These are the activations of a small neural network, seen along a few directions. Each row is one input.
Each table varies a few parts of the input and shows all the possible inputs, shuffled.
Descriptions start from the smaller parts, as in this example, which fits no table here: one of 5 places around a ring, together with either a single point or (one of 2 separate values, together with one of 4 places along a line) or one of 11 places around a ring.
Shared parts are said once, and a part with two or three values counts as separate values.

Other details of the inputs vary at random and push rows far along three fixed directions, the same in every table; ignore that.

A family of inputs:
r1: [  5  36  14 -10   6  31 -22  10  -5 -12  -5]
r2: [  7  42  15  -5   4  23 -21   5  -2 -12  -5]
r3: [ 16 -15 -35  11  19 -13  -4  10  30   5 -27]
r4: [  6  -1 -17  14  14  -1  26   0 -23 -12   5]
r5: [ -5  34  16 -19  -4  15 -22   1   2 -25  -2]
r6: [ 28 -20 -32  -4   5 -27 -21  12  56  32 -44]
r7: [-12 -24 -23  11  10  -4  28  -7  -7 -16  12]
r8: [  6  37  25 -17  -6  24 -32   7  -3   8  -3]
r9: [ -2 -21  -4   4  -7 -14  15 -12   6   4   9]
r10: [  9  -9 -24  22   6  -4  43  -1 -13  -5   3]
r11: [-14 -29  56   0  -5  -3   4  -8 -49  52  48]
r12: [-10  -5 -15  12   6  -3  25 -12  -7 -23  13]
r13: [ -5  30  18 -17  -2  18 -24   3   3 -28  -2]
r14: [ -1 -68  35 -11  -7 -45 -37   6  15  97  -5]
r15: [  3   3 -16  20   8   1  30   0 -17  -7   6]
r16: [-30 -34  56   4 -10  -9  11 -11 -36  28  51]
r17: [  5 -13 -17  18  17  -2  27   1 -21 -11   6]
r18: [  7  -2 -16  17   2   5  30  -5 -21  -9  -1]
r19: [ -4  31  10 -14 -18  22 -23   9   7 -26   3]
r20: [  7 -34 -35  -8  -2 -27  -2   1  43  19 -25]
r21: [-11  -2 -15  12   0  -4  30  -8  -7 -20  11]
r22: [  8 -20 -24 -12  -2 -31 -31   5  61  22 -34]
r23: [  2  35  17 -20 -13  16 -17  -2   4 -25  -3]
r24: [ 13  41  12 -13  -5  29 -15   5  -3  -8  -7]
r25: [ -6  -5 -17   7   1  -6  25 -10 -12 -24  11]
r26: [ -4  35  20 -17 -18  22 -19  -4   1 -21  -6]
r27: [-16 -25  90 -31 -34 -18 -46  -2   4  74  27]
r28: [ -8 -25  49   8 -17   3   7   1 -48  37  50]
r29: [  3  -9 -28 -11  -4 -18 -25   4  46   6 -39]
r30: [  0  -7 -15  20  13   7  23  -1 -22 -13   1]
r31: [-10  37  17 -14  -5  16 -18   3   8 -22  -2]
r32: [  0  -5 -17  21  14  -3  33   1 -17  -5   6]
r33: [  1 -26 -27  29  19 -11  41   3 -13  -2   5]
r34: [ -9  34  12 -19  -4  22 -21   0   4 -21   0]
r35: [  8   0 -18  15   9  -1  26  -3 -22 -11   6]
r36: [-10 -22 -19  17  10  -8  27 -10  -4 -19  13]
r37: [ 17  -5 -28  -4   3 -14 -25  12  38  20 -44]
r38: [-11  29  17 -12  -5  23 -25   0   2 -26  -7]
r39: [  7 -22 -11  16   6 -15  16  -4  -5  20   6]
r40: [-10  -6 -16   6   0   1  24 -11 -11 -16  14]
r41: [  1 -11 -26 -12   1 -18 -26   6  46   5 -39]
r42: [ 16  41  16 -12  -5  22 -16   6  -6 -13  -8]
Description of these inputs: one of 2 separate values, together with either a single point or (one of 4 places along a line, together with one of 5 separate values).
- The inputs of r38 and r30 match in every part but the choice among 2 separate values. If r41 is changed in the same way as r38 into r30, which row does it become? => r14
- The inputs of r31 and r32 match in every part but the choice among 2 separate values. If r23 is changed in the same way as r31 into r32, which row does it become? => r42
- Which other rows does r19 become when the choice among 2 separate values takes its other values? List them by row number. => r28
- Which other rows does r42 become when the choice among 5 separate values takes its other values? List them by row number. => r6, r10, r18, r24
